Each row below holds a small network's activations on one input, seen along a few directions.
In each table, some parts of the input vary, and every possible input appears once, in random order.
A made-up example of a description, with smaller parts first: one of 4 places along a line, together with either a single point or one of 9 places along a line or (one of 3 separate values, together with one of 5 places around a ring).
Shared parts are said once, and a part with two or three values counts as separate values.
In the rows, 128 means zero.

Other details of the inputs shift rows strongly along two fixed directions, in all tables alike. That doesn't count.

A family of inputs:
x1: [145 126 111  46 151 148 145  58 112  64 120 164 171]
x2: [115 115 130 155 183 159 124 117  86 113 106 117  13]
x3: [153 152 148 114  95  70  84 151 186 190 151 127 195]
x4: [151 149 104  61 101 108 132  89 154 123 138 153 230]
x5: [153 123 131 133 153 151 123 118  88  83 106 130  51]
x6: [113 138 118 152 103 111 119 132 122 166 126 117 114]
x7: [ 91 112 108 182 150 156 140 114  85 126 123 129   9]
x8: [112 112 110 144 153 143 147  89  92 102 107 150  58]
x9: [137 157 149 127 103 108  93 164 211 171 153 110 218]
x10: [106  96 115 151 193 184 135 127  75 117 124 114  40]
x11: [141 150 134 126 118 103  94 171 164 196 160 100 185]
x12: [123 123 136  92 142 123 160  99 113  88 119 141  81]
x13: [ 87 110 151 205 136 103 139 202 115 197 143  90  45]
x14: [127 137 108  78 141 168 157  56 135  45  97 155 155]
x15: [143 150 127  60 159 175 132  68 139  45  93 130 145]
x16: [138 135 122 165  79 104 116 154 130 155 145 133 122]
x17: [101 121 140 165 139 141 126 155 141 145 124 110 152]
x18: [117 116 116 141 188 175 130 123 101 113 140 122  43]
x19: [133 145 110  66 134 163 154  55 132  48  85 144 178]
x20: [165 128 142 112  89  84 112 133 142 130 135 156 195]
x21: [152 116 143 154 109 106 101 167 124 158 130 123 132]
x22: [104 113 132 184 135 114 115 189 124 208 158 103 141]
x23: [155 137 136  62 103  84 117  85 153 119 121 164 219]
x24: [117 133  93 106 138 164 146  86 104  98 135 138 100]
x25: [150 136 156 134  74  66 128 184 158 165 157 127 164]
x26: [147 130 126  89 119 114 106 131 159 155 155 134 202]
x27: [143 129 142 108 113  94  99 131 146 163 124 126 174]
x28: [127 130 142 122 121 131 108 141 180 140 138 124 193]
x29: [111 142 106 149 109 128 123 149 127 178 151 105 141]
x30: [100 110 150 215 119  83 101 203 132 232 146 104 123]
x31: [131 147 134  40 136 153 170  75 139  37  97 131 162]
x32: [134  89 130 168 162 161 128 131  79  95 119 142  22]
x33: [173 128 127  59 122 125 137  67  96  47  91 166 160]
x34: [ 76 126 122 220 124 154 127 177 146 174 150  98  86]
x35: [135 169 116  72  83 130 127  91 172 105 115 125 232]
x36: [137 114 113 149 136 144 147 109  74  85  97 142  64]
x37: [178 147 121  76  73  85 124  95 147 102 120 167 213]
x38: [128 114 141 146 126 103 101 147 143 174 140 130 128]
x39: [126 121 110 165 126 154 140 120  72  97 109 128  38]
x40: [127 119 153 179 106  95 138 199 116 165 142 105  86]
x41: [114 130 110 154 123 120 129 153 125 178 142 114 149]
x42: [178 137 130  78 130 133 120  88 119  63 113 157 117]
x43: [128 140 129 147  88  73 111 150 152 197 130 122 184]
x44: [ 88 126 154 186 121 119 140 203 172 176 159  94 124]
x45: [111 120 141 155 141 149 113 156 151 148 126 103 144]
x46: [119 123 122  87 154 147 168 108 110  88 139 132  96]
x47: [ 94 109 123 141 180 167 172 138  76 106 130 106  27]
x48: [109 114 129 124 163 170 145  97 125  75 112 141 123]
Description of these inputs: one of 2 separate values, together with one of 4 places along a line, together with either a single point or one of 5 places along a line.
The inputs of x31 and x44 match in every part but the choice among 2 separate values. If x43 is changed in the same way as x31 into x44, which row does it become?
Answer: x8
The inputs of x7 and x6 match in every part but the choice among 2 separate values. If x1 is changed in the same way as x7 into x6, which row does it become?
Answer: x22
Which other rows does x3 become when the choice among 2 separate values takes its other values? List them by row number.
Answer: x2

A family of inputs:
x49: [140 135 113 107 129 133 121  95 122 114 118 142 139]
x50: [132 130 117  96 128 134 134 103 118 113 125 135 141]
x51: [139 133 126 113 110 126 139 109 124  94 111 141 139]
x52: [113 123 139 143 142 131 133 143 130 137 129 116 104]
x53: [122 126 136 152 134 143 126 149 134 126 131 116 106]
x54: [124 114 130 151 147 133 120 139 121 141 133 130 110]
x55: [137 127 125  96 138 130 137 111 122 108 126 137 143]
x56: [112 119 130 156 143 144 134 145 130 131 131 121 118]
x57: [118 128 116 148 132 132 130 136 114 146 133 120 105]
x58: [139 158 126 114  78  94 110 141 179 168 141 122 233]
x59: [105 122 123 148 133 137 135 135 125 142 135 120 108]
x60: [124 132 119 108 126 146 134 102 131 104 119 133 150]
x61: [121 126 137 143 135 132 131 147 133 132 137 118  97]
x62: [119 116 122 152 137 136 116 132 117 146 132 128 109]
x63: [127 117 138 147 146 130 114 140 122 141 126 124 104]
x64: [152 127 126 108 115 115 125 103 115 105 113 151 131]
x65: [122 120 137 140 143 128 128 146 119 140 130 116 104]
x66: [134 120 135 147 139 131 112 143 125 136 133 125  98]
x67: [132 133 134 104 135 140 132 111 136  98 112 129 146]
x68: [137 133 127 105 110 116 144 106 122 100 117 143 131]
x69: [128 130 127  99 137 133 142 108 133 104 126 137 143]
x70: [140 137 142 153  73  66 110 183 153 198 153 119 180]
x71: [147 134 131  91 130 129 130 114 126 103 127 133 130]
x72: [109 131 118 151 131 134 135 133 125 143 133 119 105]
The inputs of x64 and x68 match in every part but one. If x66 is changed in the same way as x64 into x68, which row does it become?
Answer: x61
Describe the family of inputs behind these rows.
Answer: one of 4 places along a line, together with either a single point or one of 5 places along a line
Which other rows does x56 become when the place on the line of 4 takes its other values? List them by row number.
Answer: x54, x55, x69
Which other rows agree with x70 in the place on the line of 4? List them by row number.
Answer: x50, x55, x57, x65, x71
